A small network was trained on invented records. Each row is its activation on one of them, seen along a few directions.
Each row is followed by the record's values for the fields Deda, Rana, Rog, Vekal.
The largest differences between rows may come from other fields.
In the rows, 500 means zero.
Random noise pushes rows far along 19 fixed directions. That doesn't count. These rows show it; they differ only by the noise:
[517 508 495 572 535 645 462 596 499 536 420 631 425 308 493 549 460 705
 473 520 485 546 628 535 505 491 498 443 405 463 362 490 525 456 598 470
 520]
[647 551 501 602 503 394 329 395 515 395 476 314 450 378 417 465 455 626
 483 717 639 518 578 561 408 558 401 429 535 486 431 370 466 512 434 547
 422]
[425 441 592 373 505 375 569 527 749 487 391 327 408 367 387 357 721 501
 371 542 541 585 498 473 515 490 441 558 403 643 479 686 537 554 419 558
 449]
[624 498 567 621 476 599 561 475 386 595 461 695 487 523 456 571 505 568
 458 585 515 316 544 489 362 405 543 588 506 548 511 635 545 422 564 491
 578]
[554 334 361 532 497 583 408 401 346 559 443 518 591 428 420 566 522 454
 579 503 523 422 468 597 520 474 574 351 636 433 405 683 528 501 481 486
 498]
[245 469 387 438 698 431 522 593 455 561 416 505 631 576 571 481 547 331
 581 277 504 573 571 662 779 433 393 629 513 656 558 446 668 500 423 556
 657]
[423 608 466 679 600 608 447 768 540 709 434 487 350 435 518 317 456 589
 328 545 616 464 555 450 413 440 283 694 401 450 599 428 691 396 364 439
 540]
[526 472 552 388 386 527 525 363 484 493 404 564 651 481 349 552 483 378
 703 433 338 520 560 561 647 445 624 429 482 537 625 703 638 585 744 695
 707]
[399 629 629 487 701 531 425 690 423 438 643 484 485 362 606 589 648 711
 464 501 556 741 528 299 477 668 432 471 441 437 322 379 326 544 511 566
 411]
[600 368 419 538 430 466 513 341 500 517 513 517 441 487 591 493 499 541
 566 518 524 417 459 576 366 448 566 474 613 516 432 497 380 410 500 477
 490]
[519 509 548 564 394 367 420 651 338 647 415 456 425 469 484 477 567 441
 319 483 756 535 567 456 407 478 315 597 562 667 488 675 584 412 467 422
 622]
[579 455 457 516 454 557 517 435 450 529 525 495 609 541 556 500 424 532
 592 599 420 470 446 443 436 556 568 550 502 450 682 417 544 573 509 685
 627]
[577 615 424 603 528 512 299 334 368 534 606 271 660 647 452 424 380 353
 698 537 587 372 411 553 455 520 413 449 680 335 685 372 529 499 451 599
 454]
[597 550 380 651 557 771 496 606 474 545 500 521 551 402 475 446 496 487
 516 455 435 453 602 540 493 451 469 567 463 412 487 592 466 300 488 459
 423]
[533 533 563 468 533 655 414 714 467 696 652 437 570 402 432 414 490 508
 353 598 576 623 488 464 575 598 402 507 392 479 434 393 501 532 491 448
 350]
[539 605 497 582 366 560 516 573 455 358 417 593 426 430 467 469 404 493
 514 388 446 485 677 546 456 431 469 589 417 509 557 496 494 459 608 490
 653]
[606 636 444 467 506 471 557 516 642 374 585 340 512 470 512 456 580 406
 498 464 416 628 507 355 432 531 531 555 489 483 506 643 330 363 507 520
 289]
[695 408 534 529 525 522 488 371 603 503 599 519 496 404 415 428 482 533
 557 769 390 512 549 543 410 518 555 612 441 524 570 398 513 509 502 657
 480]
[466 455 475 440 502 564 477 527 327 367 557 402 705 360 447 409 636 425
 514 356 590 609 544 626 682 563 462 473 476 542 341 322 354 580 433 628
 569]
[583 293 396 546 418 466 467 538 570 592 643 379 424 369 644 371 459 373
 596 584 544 576 624 605 367 448 420 703 561 676 591 587 370 353 450 416
 419]
[368 593 610 499 489 512 279 576 366 415 492 385 491 435 358 449 513 485
 569 434 553 572 552 566 634 547 340 352 525 372 460 422 492 655 520 508
 599]

[446 308 610 350 610 318 583 266 632 402 579 683 408 491 394 438 672 456
 517 572 413 506 406 586 470 448 652 595 484 620 410 369 516 650 461 643
 531]  {Deda: p2, Rana: d2, Rog: g1, Vekal: f1}
[667 459 489 390 260 733 595 440 499 485 391 528 705 427 376 471 409 532
 407 354 473 460 510 673 609 605 578 406 318 554 400 343 501 520 668 563
 540]  {Deda: p2, Rana: d1, Rog: g2, Vekal: f1}
[632 539 277 552 515 493 547 375 498 379 488 396 692 580 611 639 349 527
 550 575 485 448 472 506 475 533 615 469 566 522 550 477 435 470 433 517
 347]  {Deda: p2, Rana: d2, Rog: g2, Vekal: f1}
[530 659 474 422 424 509 470 578 634 656 423 341 571 670 441 506 336 418
 394 526 498 489 402 407 565 565 448 449 446 459 709 588 716 533 565 428
 344]  {Deda: p2, Rana: d2, Rog: g1, Vekal: f1}
[616 518 507 508 500 471 595 498 621 526 449 558 391 457 452 568 492 637
 411 750 384 524 469 347 440 459 650 417 466 431 423 694 526 474 517 462
 433]  {Deda: p1, Rana: d1, Rog: g2, Vekal: f1}
[371 430 484 469 412 494 564 378 540 695 495 595 413 547 659 446 515 614
 532 369 540 440 285 478 456 425 613 332 622 379 364 438 433 446 567 477
 607]  {Deda: p2, Rana: d1, Rog: g2, Vekal: f1}
[347 502 532 533 538 533 510 492 407 227 535 573 428 493 448 569 606 375
 565 333 496 348 553 481 312 461 527 607 553 478 533 724 385 592 462 419
 437]  {Deda: p2, Rana: d1, Rog: g1, Vekal: f1}
[464 667 504 499 563 472 442 720 470 576 454 455 626 586 446 505 447 467
 364 566 443 663 528 411 730 573 375 547 416 494 586 406 697 543 455 566
 608]  {Deda: p2, Rana: d1, Rog: g2, Vekal: f1}
[320 454 359 355 699 638 647 569 601 524 710 562 612 270 592 495 533 396
 642 353 491 606 501 449 574 392 737 509 433 528 381 695 390 510 580 444
 154]  {Deda: p1, Rana: d2, Rog: g3, Vekal: f2}
[417 503 536 502 434 461 645 563 482 660 484 463 537 577 549 319 528 538
 427 569 524 508 407 425 606 431 476 570 475 487 590 361 563 537 390 642
 804]  {Deda: p1, Rana: d1, Rog: g3, Vekal: f1}
[712 478 549 513 438 632 461 445 513 549 447 551 472 689 562 617 557 672
 411 558 312 476 334 368 360 794 492 428 496 305 560 358 479 413 506 587
 541]  {Deda: p1, Rana: d2, Rog: g1, Vekal: f1}
[509 604 463 473 516 483 450 453 597 525 418 404 453 505 426 443 490 534
 435 429 577 464 386 463 426 492 508 406 484 398 470 475 581 479 504 508
 379]  {Deda: p1, Rana: d2, Rog: g2, Vekal: f1}
[594 407 623 477 365 455 565 443 450 462 510 488 531 539 534 588 536 680
 377 684 578 406 439 519 465 525 543 418 534 620 365 480 290 600 454 437
 469]  {Deda: p1, Rana: d2, Rog: g2, Vekal: f1}
[581 451 630 487 446 465 370 513 679 580 583 325 362 556 526 350 579 550
 435 685 427 576 354 359 306 720 349 600 481 415 728 363 493 517 380 597
 504]  {Deda: p1, Rana: d2, Rog: g3, Vekal: f2}
[553 508 432 649 619 467 429 455 483 757 539 355 461 553 504 387 617 472
 448 640 658 392 361 461 466 385 400 449 695 397 444 618 523 299 300 432
 378]  {Deda: p1, Rana: d2, Rog: g1, Vekal: f1}
[536 468 447 412 376 451 519 408 448 551 609 668 513 455 516 535 249 487
 481 476 631 483 482 627 493 406 650 417 477 601 369 285 498 593 669 396
 428]  {Deda: p1, Rana: d2, Rog: g1, Vekal: f1}
[572 467 537 477 489 636 341 420 455 716 643 468 580 580 615 607 439 465
 672 379 534 467 419 482 315 670 467 461 596 443 607 541 497 375 691 514
 366]  {Deda: p1, Rana: d1, Rog: g2, Vekal: f2}
[484 407 682 436 329 198 430 367 421 428 573 609 300 465 476 449 623 424
 460 480 628 586 470 511 351 496 475 535 599 624 407 447 426 566 552 542
 710]  {Deda: p1, Rana: d2, Rog: g1, Vekal: f1}
[679 523 276 587 569 630 581 378 577 571 584 498 655 494 620 456 413 414
 565 395 542 443 529 602 408 446 567 623 519 587 492 448 421 196 540 541
 299]  {Deda: p1, Rana: d2, Rog: g1, Vekal: f1}
[471 670 733 468 392 410 424 453 434 323 514 452 509 535 389 540 492 510
 478 495 592 473 489 391 391 579 448 483 466 518 594 480 498 697 587 622
 578]  {Deda: p1, Rana: d2, Rog: g2, Vekal: f2}
[327 482 418 496 822 543 504 570 535 450 449 630 480 527 633 733 478 671
 598 526 349 529 538 464 585 526 577 446 488 451 459 547 564 577 476 453
 412]  {Deda: p1, Rana: d1, Rog: g1, Vekal: f2}
[486 527 550 423 578 629 529 652 405 606 657 542 674 478 608 654 465 486
 604 491 455 651 565 358 505 624 553 552 444 555 595 595 485 505 658 573
 429]  {Deda: p1, Rana: d1, Rog: g3, Vekal: f1}
[690 431 458 527 505 537 366 437 442 596 463 567 506 542 434 541 553 538
 368 469 541 502 417 575 438 603 471 448 535 493 354 370 525 371 503 491
 450]  {Deda: p2, Rana: d2, Rog: g1, Vekal: f1}
[505 429 527 486 510 287 296 351 632 583 614 351 399 426 560 402 478 410
 759 540 555 650 575 639 483 428 387 493 634 582 535 469 471 389 604 538
 474]  {Deda: p1, Rana: d1, Rog: g2, Vekal: f1}
[460 427 543 539 529 687 567 502 520 750 520 618 500 481 536 392 426 629
 487 543 562 321 431 571 485 422 519 523 412 462 569 330 635 532 522 527
 560]  {Deda: p1, Rana: d2, Rog: g3, Vekal: f2}
[619 552 310 436 378 579 412 396 518 517 466 610 489 534 460 571 243 412
 568 317 343 549 448 551 544 536 651 267 512 295 442 398 576 403 738 415
 423]  {Deda: p2, Rana: d2, Rog: g3, Vekal: f1}
[408 490 386 489 484 551 504 476 589 495 397 554 517 456 580 477 391 498
 644 373 404 550 586 645 654 446 510 463 457 486 537 437 576 464 604 516
 618]  {Deda: p1, Rana: d1, Rog: g1, Vekal: f1}
[609 633 547 431 490 537 534 387 411 520 783 435 702 500 361 429 497 295
 551 553 590 471 411 478 667 405 632 343 564 408 350 527 312 536 561 426
 201]  {Deda: p1, Rana: d2, Rog: g1, Vekal: f2}
[448 457 659 330 463 376 528 476 510 464 517 509 460 478 399 535 590 450
 409 436 622 501 490 602 561 455 513 404 485 655 270 561 417 598 576 355
 371]  {Deda: p1, Rana: d1, Rog: g2, Vekal: f1}
[279 659 588 457 579 616 503 759 457 552 590 471 545 534 484 511 521 407
 437 357 511 581 553 479 712 498 382 500 468 518 397 574 403 487 515 310
 385]  {Deda: p2, Rana: d2, Rog: g2, Vekal: f1}
[565 471 383 686 705 589 519 436 315 597 672 643 568 589 531 567 431 528
 590 769 447 333 449 436 449 403 638 532 666 330 491 494 481 455 347 495
 472]  {Deda: p1, Rana: d1, Rog: g3, Vekal: f2}
[610 287 475 496 570 578 535 440 613 548 310 602 481 491 378 570 630 588
 303 562 457 371 457 590 375 587 525 561 410 593 446 607 659 463 391 496
 413]  {Deda: p2, Rana: d1, Rog: g2, Vekal: f1}
[567 558 539 509 419 349 381 427 578 378 524 469 366 428 569 600 325 633
 629 617 480 637 614 509 440 508 504 379 532 505 488 457 413 531 675 475
 481]  {Deda: p1, Rana: d2, Rog: g1, Vekal: f1}
[525 500 528 428 466 496 663 600 554 470 448 483 397 507 388 395 604 493
 239 496 557 391 437 502 535 412 512 482 400 511 341 521 446 531 384 307
 349]  {Deda: p1, Rana: d1, Rog: g3, Vekal: f1}
[543 492 611 471 584 587 376 541 339 612 646 459 683 328 453 451 601 446
 519 485 689 621 525 450 477 647 430 560 427 528 502 382 579 551 541 719
 496]  {Deda: p1, Rana: d1, Rog: g2, Vekal: f2}
[554 757 593 653 545 447 406 539 372 505 622 644 400 427 302 398 497 417
 375 575 619 487 503 288 345 397 490 576 489 346 487 502 613 500 486 515
 482]  {Deda: p2, Rana: d1, Rog: g2, Vekal: f2}

Here are new rows. What are their fields?
[498 375 473 440 591 508 447 565 507 639 668 443 548 281 262 336 441 408
 359 856 565 627 507 500 589 549 537 560 419 498 421 395 658 694 337 585
 429]  {Deda: p1, Rana: d1, Rog: g2, Vekal: f1}
[651 613 501 540 395 399 492 413 577 444 480 449 371 477 417 380 525 493
 437 522 491 537 451 393 324 460 530 510 528 404 479 494 481 385 517 586
 570]  {Deda: p1, Rana: d1, Rog: g2, Vekal: f1}
[568 508 352 522 627 498 559 514 451 516 752 702 514 490 645 569 357 446
 532 558 419 601 515 435 408 493 657 663 503 496 470 309 442 429 507 504
 383]  {Deda: p1, Rana: d2, Rog: g2, Vekal: f1}
[455 492 377 514 494 422 473 387 454 366 365 547 518 422 482 515 517 367
 646 288 420 606 625 592 585 482 515 504 564 501 484 531 586 387 565 652
 744]  {Deda: p2, Rana: d2, Rog: g2, Vekal: f1}
[658 483 423 460 427 420 693 274 382 357 582 506 581 558 388 479 610 413
 467 578 501 360 323 374 451 385 789 366 648 385 338 621 340 533 403 549
 452]  {Deda: p1, Rana: d1, Rog: g3, Vekal: f2}
[481 492 505 556 568 452 375 429 561 583 473 493 413 482 426 401 379 488
 577 599 504 479 573 652 552 476 375 528 497 474 590 292 680 515 485 556
 585]  {Deda: p1, Rana: d2, Rog: g1, Vekal: f1}
[259 338 439 541 527 540 606 620 574 563 438 455 419 475 753 426 524 668
 565 525 467 476 469 497 559 426 460 530 533 498 568 494 433 541 338 461
 653]  {Deda: p2, Rana: d2, Rog: g3, Vekal: f1}
[635 524 366 552 380 454 593 510 677 504 459 298 528 579 709 356 531 469
 485 422 466 569 547 631 646 426 392 526 538 626 441 391 245 178 430 385
 448]  {Deda: p2, Rana: d1, Rog: g3, Vekal: f1}
[511 611 457 522 488 444 533 561 440 492 348 646 467 659 511 611 383 430
 428 347 473 434 558 508 478 472 454 590 458 543 643 506 700 441 573 439
 604]  {Deda: p1, Rana: d2, Rog: g3, Vekal: f1}
[530 337 316 612 607 512 669 466 415 362 520 712 511 329 471 424 439 512
 407 655 607 326 565 530 338 328 687 770 399 604 510 414 588 633 282 573
 516]  {Deda: p1, Rana: d2, Rog: g1, Vekal: f2}
[354 538 445 526 494 451 502 616 647 432 278 307 399 453 621 521 502 633
 415 418 656 464 495 380 310 564 393 535 452 541 628 671 572 549 393 454
 402]  {Deda: p2, Rana: d2, Rog: g2, Vekal: f1}
[352 536 419 510 487 756 586 634 394 516 607 614 598 347 534 358 462 348
 659 174 501 499 620 611 643 328 534 561 435 477 454 525 419 429 630 466
 544]  {Deda: p1, Rana: d1, Rog: g1, Vekal: f2}
[406 506 297 600 676 439 274 583 392 677 568 544 534 607 536 493 269 366
 540 536 538 535 461 589 607 483 389 545 599 435 617 289 763 518 367 424
 511]  {Deda: p2, Rana: d2, Rog: g2, Vekal: f2}
[610 600 598 478 387 540 592 444 499 346 480 377 692 677 519 730 371 576
 489 670 481 313 557 590 622 530 522 371 499 626 528 584 293 599 547 312
 285]  {Deda: p1, Rana: d2, Rog: g3, Vekal: f1}
[424 639 514 441 455 510 474 651 458 451 463 316 554 435 631 560 539 535
 593 270 585 660 518 291 415 569 461 445 484 482 569 695 435 480 651 561
 467]  {Deda: p2, Rana: d1, Rog: g2, Vekal: f1}
[472 411 461 526 490 396 498 410 450 286 578 390 446 377 507 514 382 482
 668 702 521 485 644 534 441 500 531 502 553 482 557 498 421 663 434 518
 501]  {Deda: p1, Rana: d1, Rog: g3, Vekal: f1}
[670 664 540 425 527 387 523 286 716 522 431 592 530 602 278 476 414 436
 401 577 414 482 480 592 613 475 559 483 381 548 494 300 744 482 621 583
 421]  {Deda: p2, Rana: d1, Rog: g1, Vekal: f1}
[428 459 608 408 394 474 597 627 583 562 508 325 532 302 457 402 567 563
 385 638 704 554 505 403 498 431 513 483 400 672 451 728 454 643 483 467
 376]  {Deda: p2, Rana: d1, Rog: g2, Vekal: f1}
